ful: [  2.9 -45.6   4.4  43.5  43.9 -38.4  74.5  38.9  10.7 -38.1 -80.3  -6.9
 -48.8  48.3 -65.1 -31.3]
paru: [-33.7 -28.9  10.2 -42.9  70.2 -37.9 -22.7   2.4  23.6   8.8  62.4  41.7
  -3.9 -17.8  18.0  56.7]
gipon: [-48.8  46.8  72.0  73.2   2.5 -19.4 -21.3  55.6 -27.1  -4.7   0.9  24.9
  -9.1 -37.1 -29.4  49.3]
tovo: [-41.8  62.6  69.9  33.4 -17.0   5.8  70.2  23.1  64.6  15.7  19.0 -45.7
  30.1  67.0  71.5 -50.2]
tidul: [-25.9  74.7 -29.3   7.1 -34.4  19.6  34.5 -70.7  -1.9  54.1 -46.7 -10.4
  57.5 -72.1   5.0 -62.6]
gobu: [-12.6 -42.8  -3.1 -39.0 -44.2 -71.7  27.3  66.0 -55.6  22.0 -78.2 -25.7
  -6.3  34.7  22.7 -51.1]
mutot: [-33.2 -12.9  16.9  31.2 -34.9 -53.8  31.6 -79.5  71.3  66.9 -74.6 -65.0
 -61.3 -49.4 -17.3 -67.6]
has: [ 18.9 -45.7  30.1] -> no
has: [64.6 15.7] -> yes
has: [ 66.0 -55.5  22.0] -> no
has: [-45.6   2.9] -> no
has: [-38.1  10.7  38.9] -> no
has: [-74.6 -65.0] -> yes

gipon: [ 26.4 -45.7 -29.9 -24.1  -7.4  48.1 -20.1 -21.0   2.1 -18.6   3.4 -12.8]
Kugo: [  4.2  19.0  15.9  -5.5  -8.4 -25.0  25.5  67.7  33.8  23.0  37.7   5.5]
fuda: [-26.7  18.7  15.4  44.3  18.3 -38.4  56.7  -1.4  43.8  32.2  17.7  33.0]
mutot: [ 12.1 -17.4  -9.0  26.8   5.2  -3.5  22.5  14.1  25.5 -24.4  29.2  35.5]
tidul: [ 16.9 -40.2 -31.8  10.1 -30.6   4.6  14.8  -9.1 -16.7 -23.0 -52.4 -19.1]
gobu: [ 26.4 -45.7 -29.9 -24.1  -7.4  48.1 -20.1  19.1 -14.7 -44.9 -36.6 -51.2]
ful: [-18.5  24.0 -12.9  10.1  -5.3  68.7   1.1  54.7  24.5 -34.2  56.2   7.8]
has: [33.8 23.0 37.7] -> yes
has: [37.7  5.5] -> yes
has: [ 12.0 -17.4  -9.0] -> no
has: [56.7 -1.4] -> yes

Kugo: [38.8  8.0 24.1 54.2 15.5  7.8  1.9  7.6 15.2  0.0  7.6  9.5 -0.2 -0.1
 15.6  7.4 -2.9 43.5 39.0 -0.2  7.8 -4.0 30.2]
gobu: [23.2  7.9  0.6 70.3 -0.2 15.5  6.1 15.7 -0.5 -0.1 15.5 14.7 23.2  0.1
 14.9 -4.4  6.6 -5.9 -0.2 24.6  7.6  3.4 46.7]
tovo: [23.2  7.9  0.6 70.3 -0.2 15.5  6.1 15.7 -0.5 -0.1 15.5 14.7 23.2  0.1
 14.9 -4.4  6.6 -5.9 -0.2 24.6  0.1  6.8 54.4]
gipon: [46.4  6.8  8.1 54.8 -0.1  7.7 -0.3  7.8  0.3  0.2  0.2  6.4  0.3  7.6
  7.1 -3.4  5.1  2.5  8.1  4.9  0.0 -0.1 71.9]
papob: [31.0 14.3 31.2 30.6  7.9 -0.1 19.2  8.1 -0.1 15.5 -0.1  6.7  1.1 15.8
 31.1 -0.5  2.8 -4.8 -1.1 -0.1  7.9 15.4 29.9]
has: [-0.2 24.6] -> yes
has: [-0.1 15.5 14.7 23.2  0.1] -> yes
has: [7.9 0.6] -> yes
has: [-0.1  7.9 30.6] -> no
has: [-0.1 -0.5 15.7  6.1 15.5] -> no
has: [7.6 1.9] -> no

